Each row below is a small network's average activation on inputs in which a field has the value named, seen along a few directions.
Related values have similar rows: they may be neighbours, one step apart, or belong to one group.
In the rows, zero is written as 500.
Strong random noise was added to every row along 13 fixed directions; ignore it. To show where, here is one row again and again, with new noise each time:
[394 521 627 401 474 467 375 390 686 291 566 500 702 547 580 524 893 314
 731 531 198 209 307 553 559 580]
[506 735 514 314 360 615 359 406 591 350 584 652 516 506 463 105 436 634
 248 573 440 869 206 482 523 364]
[525 241 506 191 808 508 745 767 245 612 676 637 555 167 555 508 660 341
 481 386 137 151 580 539 661 621]
[592 659 608 310 387 589 432 485 511 347 563 449 456 499 347 500 146 630
 724 579 690 489 354 598 511 594]
[113 535 603 518 423 460 326 329 669 172 337 664 716 350 743 527 660 404
 575 455 448 248 644 620 408 815]
[549 576 450 588 430 380 387 438 740 392 502 558 602 577 551 506 651 623
 623 466 622 625 570 521 355 569]
[427 432 599 625 580 549 520 351 587 489 435 669 562 392 576 516 835 399
 353 480 414 458 657 339 536 594]
[524 534 632 429 434 471 415 468 506 338 536 357 480 632 489 569 451 514
 780 457 445 402 552 637 542 420]
[648 542 475 340 542 455 391 549 483 442 432 746 729 337 217 513 845 414
 254 301 654 394 576 349 422 673]
[709 380 387 674 600 469 600 425 655 549 486 648 507 374 536 537 799 426
 445 490 643 572 618 301 572 636]
[561 452 463 598 513 437 470 676 412 523 489 458 432 455 359 704 253 633
 577 530 715 508 608 420 296 624]
[594 545 430 334 510 481 656 417 519 562 604 538 649 525 373 310 679 283
 195 584 420 346 335 510 503 579]
[725 825 500 360 248 487 629 103 390 345 370 577 507 954 575  91 449 351
 229 648 594 734 275 681 803 593]
[376 495 724 493 524 673 312 579 649 538 686 358 447 383 265 592 438 736
 579 421 399 511 589 409 288 146]
[400 603 713 249 578 542 564 421 623 548 594 649 750 404 412 492 689 590
 479 354 458 242 736 652 339 650]


Bepup, 9 values:
h2: [519 551 484 462 486 434 403 489 586 548 392 519 675 555 444 814 700 507
 832 402 659 258 405 550 456 707]
h7: [344 578 713 499 581 708 495 361 576 585 415 648 458 435 866 470 566 697
 861 338 440 525 568 585 795 508]
h8: [473 395 341 510 555 537 579 618 487 568 489 416 364 197 449 465 180 415
 373 518 721 506 552 434 522 478]
h3: [682 519 600 262 540 411 617 442 571 318 542 404 487 385 507 413 311 423
 895 333 696 424 916 782 686 491]
h5: [742 576 316 259 476 426 385 865 302 651 549 551 523 675 294 459 480 709
 529 405 469 759  99 529 500 308]
h4: [593 537 689 312 642 665 582 583 577 630 649 691 498 378 481 613 512 724
 818 577 404 595 303 433 586 530]
h9: [628 408 453 437 611 302 562 597 349 410 531 582 439 439 598 432 654 353
 448 574 304 640 571 412 582 606]
h1: [544 555 478 278 383 432 527 370 575 146 519 421 502 290 355 314 165 261
 400 619 761 396 601 611 479 641]
h6: [475 393 475 675 640 640 661 371 600 633 429 642 390 212 452 553 549 381
 246 791 626 625 427 141 535 685]
Bepup is arranged as 3 separate groups.
Which other values are in the same group as h5? Give them in the order they are listed.
> h2, h4, h6
Which other values are in the same group as h3? Give them in the order they are listed.
> h7, h8

Lepe, 9 values:
u4: [439 492 533 386 554 288 485 708 130 471 418 542 574 584 433 496 555 392
 239 417 299 422 665 515 377 545]
u6: [468 602 562 407 504 679 290 575 274 473 341 785 482 408 452 427 572 580
 271 444 413 774 250 254 671 492]
u7: [542 516 555 174 589 563 495 546 356 475 533 636 606 350 346 428 779 272
 354 527 266 324 182 362 659 556]
u8: [580 543 651 473 484 502 593 357 486 442 552 502 442 545 343 387 477 450
 223 621 482 614 669 443 452 466]
u9: [480 585 735 545 542 505 665 303 379 546 391 691 445 705 638 425 533 511
 456 704 402 719 576 422 596 653]
u1: [268 482 511 730 511 631 531 484 393 752 317 546 523 578 596 603 524 572
 311 433 476 474 544 479 477 474]
u5: [568 543 547 458 557 511 629 502 260 629 434 648 490 580 527 383 546 515
 200 387 462 601 658 479 577 504]
u2: [751 468 528 694 365 593 416 354 352 414 292 404 264 596 327 659 306 492
 474 294 940 565 790 448 698 363]
u3: [497 518 882 392 604 543 599 455 199 459 583 436 342 612 382 392 411 376
 370 730 117 596 562 323 547 363]
Lepe is arranged as 3 separate groups.
Which other values are in the same group as u6? Give them in the order they are listed.
> u7, u9, u1
Which other values are in the same group as u3? Give them in the order they are listed.
> u4, u5
